Z610: [-71 -40  18  39  13 -61 -60   8 -36 -80 -27  14  52  73  82  34  -8 -46
 -76  62  38]
Z224: [-20  56  75   0 -73  43   0  55 -62  -8 -63 -11 -31  53  57 -41 -76 -20
 -14 -31 -36]
Z672: [ 18  62  18  18 -46  40 -46 -27  39 -36  61  18  13 -71  62  52 -40  33
  62 -46  73]
order: [ 73  33 -71  18  62  13  18  18 -40  40 -46  62  61  62 -36  18  52 -46
  39 -46 -27]  Z672
places Z672: [-46]  4 6 19
places Z224: [56]  1
places Z672: [62]  1 14 18
q: [ 18  62  18  18 -46  40 -46 -27  39 -36  61  18  13 -71  62  52 -40  33
  62 -46  73]  Z672

Z848: [-84 -85  40  40  40]
Z261: [ 76  88  80 -57  66]
Z858: [ 12  51  12  12 -86]
order: [ 66 -57  80  88  76]  Z261
places Z858: [-86]  4
places Z848: [40]  2 3 4

Z446: [ 0  1 71  1]
Z527: [ 27 -77  88   9]
Z389: [ 27 -76   9  88]
succ: [71]  [1]
q: [ 27 -77  88   9]  Z527
succ: [0]  [1]
places Z446: [0]  0
places Z389: [27]  0
order: [  9  88 -77  27]  Z527
q: [ 27 -76   9  88]  Z389

Z596: [ 77 -65 -30  58 -16 -58   3  19 -15 -52   8 -20  -9 -12  20  29  30  36
 -21 -43  44   9   0  20   2  -6  68 -47 -10 -18  15]
Z484: [ 78 -61 -17  62 -24 -47  -8  14 -16 -47  24 -20  -2 -17  19  32  21   7
 -14 -30  41  17 -16   8  -7 -14  73 -51 -16  -2  19]
Z802: [ 68 -54 -33  31 -25 -79   2  19  -9  50 -20  -3 -14   0   8   4  36  51
  -5 -65  32 -13  21  43  24  13  58 -37   9 -41  16]
Z801: [-85   8  49 -55   8  71  -5 -25   8  44   7   8  11  11 -10 -28 -43 -42
  49  49 -41  10 -15  49  -8   1 -55  41   2  49 -28]
Z231: [ 86 -57  -5  68 -27 -22 -13  12 -16 -41  50 -24   2 -19  18  32 -23 -12
 -26  -7  32  39 -20  -7 -27 -31  78 -44 -35  22  17]
Z265: [-25  49  10 -85 -28  44  -8  31   1 -10 -55  -5 -15  11   8  11   7 -42
  17 -28 -55  65   9   3  41  28 -43   3 -41  25 -33]
Z501: [ 79 -46  -7  66 -25 -19 -14  21 -13 -35  47 -52  -2 -17  18  34  10 -15
 -22   0  39  38 -21 -10 -16 -36  65 -52 -35  27  16]
Z421: [  8  -9 -28 -19   6 -60  20  10  16   0 -70  15 -22  -4 -14 -16  24  70
  16 -59  -6 -49  36  48  46  39   4  15  35 -76  -5]
places Z501: [-22]  18
order: [-85 -55 -55 -43 -42 -41 -28 -28 -25 -15 -10  -8  -5   1   2   7   8   8
   8   8  10  11  11  41  44  49  49  49  49  49  71]  Z801
q: [ 78 -61 -17  62 -24 -47  -8  14 -16 -47  24 -20  -2 -17  19  32  21   7
 -14 -30  41  17 -16   8  -7 -14  73 -51 -16  -2  19]  Z484
succ: [47]  [-52]
order: [-85 -55 -55 -43 -42 -41 -33 -28 -28 -25 -15 -10  -8  -5   1   3   3   7
   8   9  10  11  11  17  25  28  31  41  44  49  65]  Z265
places Z801: [8]  1 4 8 11
succ: [30]  [36]

Z290: [-16  85 -40 -27 -80]
Z382: [-28  -9 -18  15 -88]
Z712: [-17  -9 -88  15 -28]
Z724: [-29  -9  15 -18 -88]
Z185: [ -3   9  14 -12  24]
order: [-88 -29 -18  -9  15]  Z724
order: [-18  -9 -88  15 -28]  Z382
succ: [-3]  [9]
order: [ 15  -9 -88 -28 -18]  Z382
places Z712: [-28]  4
succ: [-27]  [-80]

Z379: [ -2 -13   3  49 -76   6  -8 -18  39  21 -18]
Z543: [ 50 -45 -16  15 -15 -25  60 -17 -24  62  30]
Z41: [ 37 -17 -26  64 -56  12 -14 -19  30  19 -15]
Z113: [ 28  50  15 -50  -4  65  55 -19 -23  55 -12]
Z947: [  9 -15  -5  56 -74   9 -11 -19 -13   5  -4]
Z933: [ 65 -13 -50  50  -4  15 -19 -12  55  28 -24]
Z133: [-18  -2  49   3 -17 -76   6 -13  -8  21  39]
Z706: [ 62 -18 -45 -19 -24  15 -16 -15  50  31 -25]
order: [-24  28  55 -12 -19  15  -4  50 -50 -13  65]  Z933
order: [-18  39  21 -18  -2 -13   3  49 -76   6  -8]  Z379
order: [-25  62 -18 -45 -19 -24  15 -16 -15  50  31]  Z706
q: [  9 -15  -5  56 -74   9 -11 -19 -13   5  -4]  Z947
common Z947 Z379:   [-13]
places Z113: [55]  6 9
q: [-18  -2  49   3 -17 -76   6 -13  -8  21  39]  Z133

Z305: [ 10  13  44 -37 -50]
Z861: [ 55  38 -10  32  -7]
Z778: [  1 -28 -10  12 -18]
Z745: [ -24 -100   24  -75  -33]
Z922: [ -4   4 -61 -18  13]
Z30: [-21 -21 -21  13 -21]
Z67: [-21 -21  13 -21 -20]
Z892: [-26  15 -11  10  69]
Z279: [-10  21  28  14  46]
Z887: [  1  13 -28 -18 -10]
places Z30: [-21]  0 1 2 4
order: [-10  12 -18   1 -28]  Z778
order: [-21 -21 -21 -21  13]  Z30
succ: [15]  [-11]
succ: [44]  [-37]
succ: [14]  [46]

Z328: [ 13 -28  12  40 -77 -53 -29  46  43 -22  22 -20]
Z914: [ 18 -26 -31  74  39 -13 -16  69 -65  -4 -69  20]
Z425: [-28 -19  30  16 -57  27  -1  74  55  -1  45 -38]
Z26: [-16   9  10 -34 -10  69 -53  39 -60  16  16  -3]
Z266: [ 37   7 -36 -12 -37  -5 -32   9  35 -24   6  14]
Z893: [ -4  34 -32   0  36 -12 -10 -11  61  15  48  61]
Z134: [ 13  -4  13 -29  45 -53   0  57  29  29   2  38]
succ: [-69]  [20]
succ: [37]  [7]
order: [ 15  61  48  61  34 -32 -12   0 -10 -11  36  -4]  Z893
succ: [30]  [16]
order: [-32  -4  36   0  15 -10  61  48  34  61 -12 -11]  Z893
common Z425 Z26:   [16]
succ: [55]  [-1]

Z258: [18 -3 27 -6]
Z14: [ 17  24 -25 -29]
Z648: [-89  -5 -48   9]
Z9: [ 17  24 -33  -4]
Z821: [ -2 -12  -4 -14]
order: [-6 27 -3 18]  Z258
succ: [-5]  [-48]

Z951: [  4  -8 -48   1   4  14 -53 -16 -46  17 -89 -23  34 -40  57 -16 -18  60
  42  17 -20  31  33 -61  13  18  33 -19 -59 -26   9  10 -49  17 -27 -16
   8  42  -9]
Z793: [-10  53  65 -31   2 -21  39 -26 -25  -7   6 -24 -17  10  24  -2 -39  21
 -23   3 -46  17 -62  27  28  45   7  32  38   9  60  20  -9 -65  12 -41
 -39   1 -87]
Z461: [-28  62  35 -30 -23 -71  12  26 -11 -13  -1 -13 -61  15  30  34 -53  15
 -26   1 -47  17 -64  45  34  16   8   0 -20   5  53  63 -25 -26  43 -80
 -43 -18 -89]
Z163: [-25  66  31 -31 -22 -84  15  31 -12 -10  -7 -15 -63   4  37  41 -48  17
 -29   3 -50  12 -73  50  39   9  12  -1 -19   8  58  68 -25 -32  46 -93
 -41 -19 -97]
Z757: [-23  60  34 -25 -17 -76  13  29 -16  -9  -3 -16 -57   4  33 -13 -47  14
 -28   3 -47  11 -69  45  36   5  12   4 -16   8  48  66 -20 -30  40 -82
 -38 -19 -94]
Z688: [-23  23 -49 -89  24   0  16 -22  19  38   8  20  57  16   5 -20  20 -63
 -47 -18  22  34   2  51  68 -60 -28 -48  63 -57 -18   1  -6 -31 -38  20
  34  13  -6]
Z572: [-22  57  63 -38  -6 -35  38 -18 -20  -6   1 -28 -31  16  20  13 -49  19
 -23   2 -48  20 -60  34  29  51   5  19  24   8  68  23 -18 -63  22 -57
 -47   0 -89]
Z968: [-16  46  69 -29   4  -8  36 -31 -26  -7  10 -24 -12  16  13  -5 -42  18
 -21   0 -42  20 -47  17  25  50   3  33  40   6  53   9  -9 -61   6 -27
 -41   3 -79]
Z34: [-20  57  42 -23 -16 -53  10  18 -18 -16   8  -9 -48   4  31  17 -49  17
 -27   1 -46  17 -61  34  33  13   9  14  -8   4  42  60 -16 -26  33 -59
 -39 -19 -89]
order: [ -9 -61   6 -27 -41   3 -79 -16  46  69 -29   4  -8  36 -31 -26  -7  10
 -24 -12  16  13  -5 -42  18 -21   0 -42  20 -47  17  25  50   3  33  40
   6  53   9]  Z968
order: [-89 -63 -60 -57 -49 -48 -47 -38 -35 -31 -28 -23 -22 -20 -18 -18  -6  -6
   0   1   2   5   8  13  16  19  19  20  20  22  23  24  29  34  38  51
  57  63  68]  Z572
q: [-23  23 -49 -89  24   0  16 -22  19  38   8  20  57  16   5 -20  20 -63
 -47 -18  22  34   2  51  68 -60 -28 -48  63 -57 -18   1  -6 -31 -38  20
  34  13  -6]  Z688
places Z688: [16]  6 13
succ: [27]  [28]
order: [-89 -61 -59 -53 -49 -48 -46 -39 -27 -26 -23 -20 -19 -18 -16 -16 -16  -9
  -8   1   4   4   8   9  10  13  14  17  17  17  18  31  33  33  34  42
  42  57  60]  Z34
order: [-89 -63 -60 -57 -49 -48 -47 -38 -31 -28 -23 -22 -20 -18 -18  -6  -6   0
   1   2   5   8  13  16  16  19  20  20  20  22  23  24  34  34  38  51
  57  63  68]  Z688

Z251: [  5  36  18 -13   7 -18 -19  40  25   0 -11 -10  43   2 -34 -41]
Z48: [-41  43  40  18   7 -19 -10 -13  36   5 -18   2 -33   0 -11  25]
Z571: [-41  43 -49  18   7 -19 -10 -13  36   5 -18   2 -33   3  17  43]
order: [  0 -11  25 -41  43  40  18   7 -19 -10 -13  36   5 -18   2 -33]  Z48
places Z571: [18]  3

Z197: [ -5   1 -20 -45  27  36 -41 -20]
Z233: [-36   3 -23  27  35 -20  11   6]
Z566: [ 29   2  51  19   3   6 -30  20]
Z590: [-36   3 -23  27  35 -20  24   6]
Z66: [ 25 -15  35  14   5   6 -30  20]
Z529: [ 29   2  51  19  14  -6 -36   3]
Z710: [ 29  -2  14  16  28 -49   9  21]
q: [ 29   2  51  19  14  -6 -36   3]  Z529
succ: [5]  [6]

Z354: [-10 -22 -13 -15  63  -7 -27   9 -16  35 -20   2]
Z39: [ 36 -33  25  30 -23  33  -2  25  11  26  10 -39]
Z15: [ 31   6  31  29 -18 -26  45  -5  23 -14  25  -6]
Z638: [-23  -3 -21 -17 -53 -33 -32  20 -14   2 -10 -21]
Z812: [ 8 -9  3  6 79 25  1 -8  1 19 -1 16]
Z115: [ 15   1  19  14  70  29  21 -14  10   6   7  21]
Z435: [-34  36 -22 -28  10 -32   6 -27  -9 -32  -7  36]
Z314: [ 15  21  19  19  38  31  42 -26   8 -21  17  29]
Z800: [ 31   6  31  29 -18  36  45  -5  23 -14 -10 -17]
Z662: [ 30  10  31  32   1  38  46 -12  21 -14  25   1]
Z78: [ -6 -27 -14 -15  31 -11 -49  22 -18  42 -19 -16]
Z321: [ 18 -41   5  11 -31  12 -27  33  -5  35  -5 -47]
common Z15 Z321:   [-5]
q: [ 18 -41   5  11 -31  12 -27  33  -5  35  -5 -47]  Z321

Z926: [ -4   6   2   2 -11  -2  -2   3  -3   1  -3  -4  -2   1  -4   0   7   4
  -1  -4  11   2  -3]
Z257: [  6   2  -4   1 -11 -28  -9  -3  -7  13 -10   5   5  -5   5   3 -25   5
   1   4  -7  -3  -5]
Z176: [ 20   9  16   3   4  -3  -1 -21 -26 -75   7  24   1 -26  -1 -14  -3  -6
  -5 -11   4 -26  -1]
Z293: [ 24 -14  -1  16 -11  -3   3  -1 -26  20   1 -26   7  -6 -26  -3  -1   9
   5   4 -75 -21  -5]
Z863: [  5   0 -12 -11  -5  -4  -5  10  26  -2  -2  -1  10   3   6  -6  -7   0
  -7   7   3   0   5]
Z603: [ -6   3  -1  -7 -11   0   0   5  -7   0 -12  10  -5  -4  10  -1   5   3
   7  -5  26   6  -2]
q: [ 24 -14  -1  16 -11  -3   3  -1 -26  20   1 -26   7  -6 -26  -3  -1   9
   5   4 -75 -21  -5]  Z293
q: [  5   0 -12 -11  -5  -4  -5  10  26  -2  -2  -1  10   3   6  -6  -7   0
  -7   7   3   0   5]  Z863
q: [ -4   6   2   2 -11  -2  -2   3  -3   1  -3  -4  -2   1  -4   0   7   4
  -1  -4  11   2  -3]  Z926
order: [  6  -2  -6   3  -1  -7 -11   0   0   5  -7   0 -12  10  -5  -4  10  -1
   5   3   7  -5  26]  Z603
q: [ 20   9  16   3   4  -3  -1 -21 -26 -75   7  24   1 -26  -1 -14  -3  -6
  -5 -11   4 -26  -1]  Z176
order: [ -1  24 -26   7  -1 -26  -3 -11   3  16   5  -6  -3  20  -5 -14 -75 -21
 -26   1   9  -1   4]  Z293

Z322: [ 18 -28 -26  15  24 -46 -17  24  -9]
Z142: [ 27 -38 -10   6  76 -51 -17 -66 -29]
Z79: [ 18 -28 -26  15  24 -23 -17  23  -9]
order: [-28 -26 -23 -17  -9  15  18  23  24]  Z79
common Z79 Z142:   [-17]

Z295: [-69 -76 -16 -16]
Z617: [ 17 -17  17   2]
Z928: [-70 -16 -70 -70]
order: [-16 -16 -76 -69]  Z295
order: [-70 -70 -70 -16]  Z928
common Z928 Z295:   [-16]
places Z295: [-69]  0
places Z617: [-17]  1
succ: [-76]  [-16]
places Z928: [-70]  0 2 3

Z189: [-63 -20 -22 -41  66]
Z309: [47 65 14 34 -5]
Z317: [ 67 -41 -20 -63 -22]
Z919: [-68 -68 -74 -69  62]
Z217: [ 67 -41 -20 -63 -15]
order: [ 62 -68 -68 -74 -69]  Z919
order: [-63 -41 -22  67 -20]  Z317
succ: [-69]  [62]
places Z919: [-68]  0 1

Z841: [-22  43  -2  12 -23  18  12]
Z969: [-22  44  45  11  18  18  12]
Z136: [ 74  44  -2 -46  -6 -25  14]
places Z841: [43]  1
common Z969 Z136:   [44]
succ: [43]  [-2]
common Z136 Z841:   [-2]

Z278: [ 6 47 11 32 22]
Z854: [ -7  56  56 -26 -47]
Z974: [-11 -40  56  -9  89]
Z387: [ -7  -8  56 -26 -47]
order: [ 56  -9  89 -11 -40]  Z974
succ: [-8]  [56]

Z884: [-55 -55  89 -83  89]
Z213: [-83 -29  88 -55  88]
Z616: [-83 -55  89 -55  88]
places Z213: [88]  2 4
places Z616: [89]  2
q: [-83 -55  89 -55  88]  Z616
order: [ 88 -83  89 -55 -55]  Z616
order: [-83 -55 -29  88  88]  Z213

Z406: [-21  11  20  57 -13  39   9 -16  50  57 -16  21  41  31 -17  -9   4  -3
  38  -1 -13 -16 -80  36  34  29 -33  28  57 -46  13]
Z957: [ -4 -11  34  39  -3 -43  16  24  12 -21   2  22 -18 -17  -4 -44   5  23
  26 -44   4   3  49 -10  26 -16 -23 -15 -37  20  10]
Z118: [ -3  -3   2  42 -37  27  12  -2 -24  -2  21 -49  31  -8 -26  22 -40  27
  51 -31  12 -21  21  -9  -6 -90  10 -71  -9 -25   6]
Z983: [ 17 -36  17  33  -8 -21   4 -19 -13  35 -16   6  22 -17   6 -41 -12  20
 -54  76   6  33   8 -71  42  49   4  -2 -45 -10   6]
Z234: [ -4 -11  34  39  -3 -43  16  24  12 -21   2  22  53 -17  -4 -44  20   6
 -24   0 -17  43  -5 -17  52  15   8  35  45 -20 -22]
Z513: [ 28  24  19   7 -21 -15   5 -19 -21  22  -5 -41  -8  -2  56 -37 -24  -4
 -17  47  15  16  19 -31  18  27   5  14 -17 -43 -19]
q: [ -4 -11  34  39  -3 -43  16  24  12 -21   2  22 -18 -17  -4 -44   5  23
  26 -44   4   3  49 -10  26 -16 -23 -15 -37  20  10]  Z957
q: [ -3  -3   2  42 -37  27  12  -2 -24  -2  21 -49  31  -8 -26  22 -40  27
  51 -31  12 -21  21  -9  -6 -90  10 -71  -9 -25   6]  Z118
places Z406: [57]  3 9 28
succ: [-12]  [20]
q: [ 17 -36  17  33  -8 -21   4 -19 -13  35 -16   6  22 -17   6 -41 -12  20
 -54  76   6  33   8 -71  42  49   4  -2 -45 -10   6]  Z983

